These are the activations of a small neural network, seen along a few directions. Each row is one input.
In each table, some parts of the input vary, and every possible input appears once, in random order.
Descriptions start from the smaller parts, as in this example, which fits no table here: one of 8 places around a ring, together with either a single point or one of 11 places along a line or (one of 3 separate values, together with one of 6 places along a line).
Shared parts are said once, and a part with two or three values counts as separate values.
In the rows, 128 means zero.

Other details of the inputs vary at random and push rows far along two fixed directions, the same in every table; ignore that.

Rows:
r1: [144 127 141 121 114 139 118 133 149 120 136 108]
r2: [160 199 131 141 118 109  51 157  96 116 106 183]
r3: [141 134 132 129 115 124 121 143 144 116 139 100]
r4: [ 78 140 112 155 150 118 137 110  39 160  82 203]
r5: [146 135 141 129 118 138 128 144 149 117 132 116]
r6: [149 169 135 136 114 121  82 153  99 126 121 150]
r7: [136 131 131 131 117 122 116 144 146 112 138 106]
r8: [ 95 143 123 137 146 133 114 104  45 154  97 185]
r9: [133 136 130 119 124 127 114 130 154 111 140 106]
r10: [159 122 119  89 120 125 112 135 178 119 141 126]
r11: [ 96 140 122 138 145 138 121 109  46 160 100 182]
r12: [149 133 137 130 120 137 128 146 148 113 139 106]
r13: [150 122 134 111 125 106 116 136 166 130 149 124]
r14: [140 129 134 128 106 125 124 141 150 119 134 108]
r15: [159 132 136 130 122 130 117 136 148 120 139 107]
r16: [141 131 137 122 125 135 106 134 144 112 139 108]
r17: [148 135 131 135 119 124 127 148 147 117 134 105]
r18: [138 133 132 119 125 128 111 136 147 116 139 102]
r19: [152 128 137 131 125 133 120 135 147 122 132 111]
r20: [131 128 128 131 116 122 124 142 150 111 140 105]
r21: [116 137 123 127 134 131 124 121  93 148 118 140]
r22: [141 136 140 128 123 131 123 141 144 108 135 112]
r23: [ 53  79 110 148 163 137 202  76  68 166 101 151]
r24: [ 71  41 114 112 156 134 224  76 156 161 150 105]
r25: [ 76  66 108 140 146 140 208  88 155 135 135  93]
r26: [128 183 129 144 126 120  70 140  44 152  87 207]
r27: [118 130 134 136 128 138 139 125 105 134 112 150]
r28: [ 82 139 115 154 152 118 133 113  38 161  81 201]
r29: [152 123 139 129 120 131 123 133 151 118 133 109]
r30: [149 137 139 129 115 135 129 143 149 116 139 111]
r31: [ 86  66 119 138 144 142 211  97 141 142 135  87]
r32: [163 123 119  92 123 130 114 131 169 118 144 131]
r33: [142 133 130 130 113 127 122 145 144 120 140 103]
r34: [164 180 136 134 105 117  68 158 106 123 124 151]
r35: [137 130 133 121 122 133 124 135 142 125 141  99]
r36: [111 124 130 126 126 133 137 116 110 143 116 133]
r37: [130 135 123 134 113 122 119 139 154 112 140 113]
r38: [ 94  39  98 105 144 133 225  83 170 143 142 103]
r39: [140 133 135 120 119 134 121 135 148 128 134 104]
r40: [131 137 123 123 122 129 114 130 157 116 141 109]
r41: [132 131 133 123 125 134 113 127 151 110 142 111]
r42: [154 124 132 131 127 132 121 136 145 119 140 102]
r43: [136 136 131 133 123 118 122 142 152 106 131 115]
r44: [ 43  84 104 151 166 134 200  69  65 165  95 166]
r45: [109 179 120 145 132 114  75 131  40 142  89 214]
r46: [144 135 140 128 124 132 118 146 150 105 136 112]
r47: [148 119 135 115 129 106 122 133 165 129 145 130]
r48: [146 136 134 133 121 121 125 146 147 114 134 103]
r49: [ 70  69 117 131 144 144 203  89 140 138 135  94]
r50: [112 132 127 124 136 127 126 118 101 139 120 133]
r51: [132 134 128 126 123 136 113 126 153 114 142 115]
r52: [ 77  68 119 127 143 147 208  89 138 143 137  85]
r53: [144 129 134 123 122 139 116 134 139 123 142 104]
r54: [149 134 138 121 115 138 115 134 146 123 144 105]
r55: [153 115 114 104 121 114 130 136 166 120 132 137]
r56: [135 131 130 119 122 128 117 135 154 112 142  98]
r57: [ 44  80 110 150 159 143 222  82  62 172  98 159]
r58: [156 121 119  98 122 129 130 137 163 115 139 139]
r59: [147 138 139 128 122 134 124 143 146 111 137 107]
r60: [159 184 136 140 122 117  68 157  87 127 109 171]
r61: [127 126 127 110 141 113 109 122 125 149 132 155]
r62: [174 198 137 139 115 112  53 162  91 125 110 175]
r63: [143 131 138 123 119 141 117 134 144 125 135 110]
r64: [158 124 117  97 114 115 121 140 172 117 136 131]
r65: [153 105 129 108 138 114 128 118 163 129 155 114]
r66: [128 186 126 133 137 122  62 130  34 153  93 200]
r67: [138 131 133 128 115 121 120 142 145 113 140 102]
r68: [136 133 136 129 123 132 126 141 149 106 136 115]
r69: [136 138 133 131 119 133 125 137 161 105 139 116]
r70: [ 85 138 118 154 146 124 140 113  40 169  78 201]
r71: [144 130 136 132 113 123 131 142 152 117 127 112]
r72: [133 133 137 128 123 132 128 138 156 102 137 115]
r73: [143 127 132 131 129 128 117 132 147 110 137 109]
r74: [144 119 138 112 134 121 129 129 158 128 150 134]
r75: [142 133 135 132 122 119 125 145 147 111 133 105]
r76: [ 58  82 110 147 162 138 202  78  70 167 100 148]
r77: [ 86  64 116 136 148 139 203  96 149 134 136  84]
r78: [133 191 127 134 130 121  61 132  35 158  94 206]
Description of these inputs: one of 6 places around a ring, together with either one of 2 separate values or one of 11 places along a line.
Q: The inputs of r60 and r6 match in every part but the place on the ring of 6. If r62 is changed in the same way as r60 into r6, which row does it become?
A: r34
Q: The inputs of r21 and r17 match in every part but the place on the ring of 6. If r40 is changed in the same way as r21 into r17, which row does it become?
A: r2
Q: Change only the place on the line of 11 in r41. List by row number the other rows that result.
A: r1, r8, r11, r16, r49, r51, r52, r53, r54, r63
Q: Change only the choice among 2 separate values in r61. List by row number the other rows that result.
A: r10
Q: Change only the choice among 2 separate values in r47. List by row number the other rows that result.
A: r55
Q: Which other rows agree with r68 in the place on the ring of 6? List them by row number.
A: r5, r12, r22, r27, r30, r46, r57, r58, r59, r69, r72, r74

Rows:
r79: [194 148 134 107  81 156  95 152 188 125 166  73]
r80: [178 138 100 101  78  94  95 173 229 105 142  90]
r81: [ 85 105 140 149 170  92 147 102  62 175 135 139]
r82: [ 70 102 122 107 147 140 156 104 117 128 156  67]
r83: [101 151 115 107 143 134  82 111  93 110 132 196]
r84: [100 151 109 117 103 112 107 134 100 158 116 198]
r85: [148 180 148 108 141 157  57 120 114 100 120 166]
r86: [124  76 132 144 159 141 177  91 152 160 148  98]
r87: [196 128 185 115 131 117  89 141 210  89 171  94]
r88: [159 169 132 130 104 113 111 178 144 100 125 182]
r89: [156 140 134 148 123 138 133 153  60 141  84 157]
r90: [106 108 129 107  98 123 172 138 176 149 168  29]
r91: [188 141 157 137 136 107  64 136 107 136 135 124]
r92: [ 97 119 105 125 160 181 136  73  62 145 116 158]
r93: [ 84  68  81 136 139 108 237 127 156 124 100 122]
r94: [165 179 153 135 115 113  97 188  93 122 121 129]
r95: [123 110 116 158 145 163 191 117  78 154  97 164]
r96: [ 54  74 103 130 160 170 177  59  58 156 108 127]
r97: [117 153  90 106 148 109  88 108  96 107  97 181]
r98: [ 94 209 150 223 104 124  55 168 100  68  98 113]
r99: [137  94 130 109  93 142 173 120 182 144 147  31]
r100: [112 149 139 118 114 140 106 122  95 162  96 184]
r101: [170 161 162 134 116 145 116 167 132 104 105 170]
r102: [136  80 138 116 138  99 156 119 210 105 184  96]
r103: [109  66  98 133 156  83 183  98 184 132 135 113]
Q: What do these inputs look like to the network?
A: either a single point or (one of 4 separate values, together with one of 6 places along a line)
Q: Change only the choice among 4 separate values in r90. List by row number the other rows that result.
A: r81, r82, r94

Rows:
r104: [139 182 142 136 128 125  64 136  78 131 120 156]
r105: [108 121 122 140 125 124 155 124 100 140 104 146]
r106: [173 129 130 128 107 125 134 156 192  93 148  88]
r107: [118 129 120 133 128 152 133 121  95 138 115 139]
r108: [125 112 126 144 128 126 157 132 180 102 147  87]
r109: [157 160 149 132 119 120  78 159 143 108 138 109]
r110: [193 165 129 107 109 112  38 150 159 112 140 128]
r111: [110 121 127 135 132 126 151 126  95 147 107 140]
r112: [ 82 102 101 114 139 112 167 109 108 158 127 158]
r113: [122 114 137 139 117 124 147 136 171 107 141  84]
r114: [ 93 116 111 118 162 128 140  97  81 138 101 181]
r115: [136 179 134 138 127 138  62 134  78 122 116 161]
r116: [110 127 125 131 132 139 149 118  92 154 115 134]
r117: [126  67 132 122 148 132 185 103 156 146 153  99]
r118: [128  96 134 104 119 140 162 120 192 125 149 111]
Q: What do these inputs look like to the network?
A: either one of 5 separate values or (one of 2 separate values, together with one of 5 places along a line)
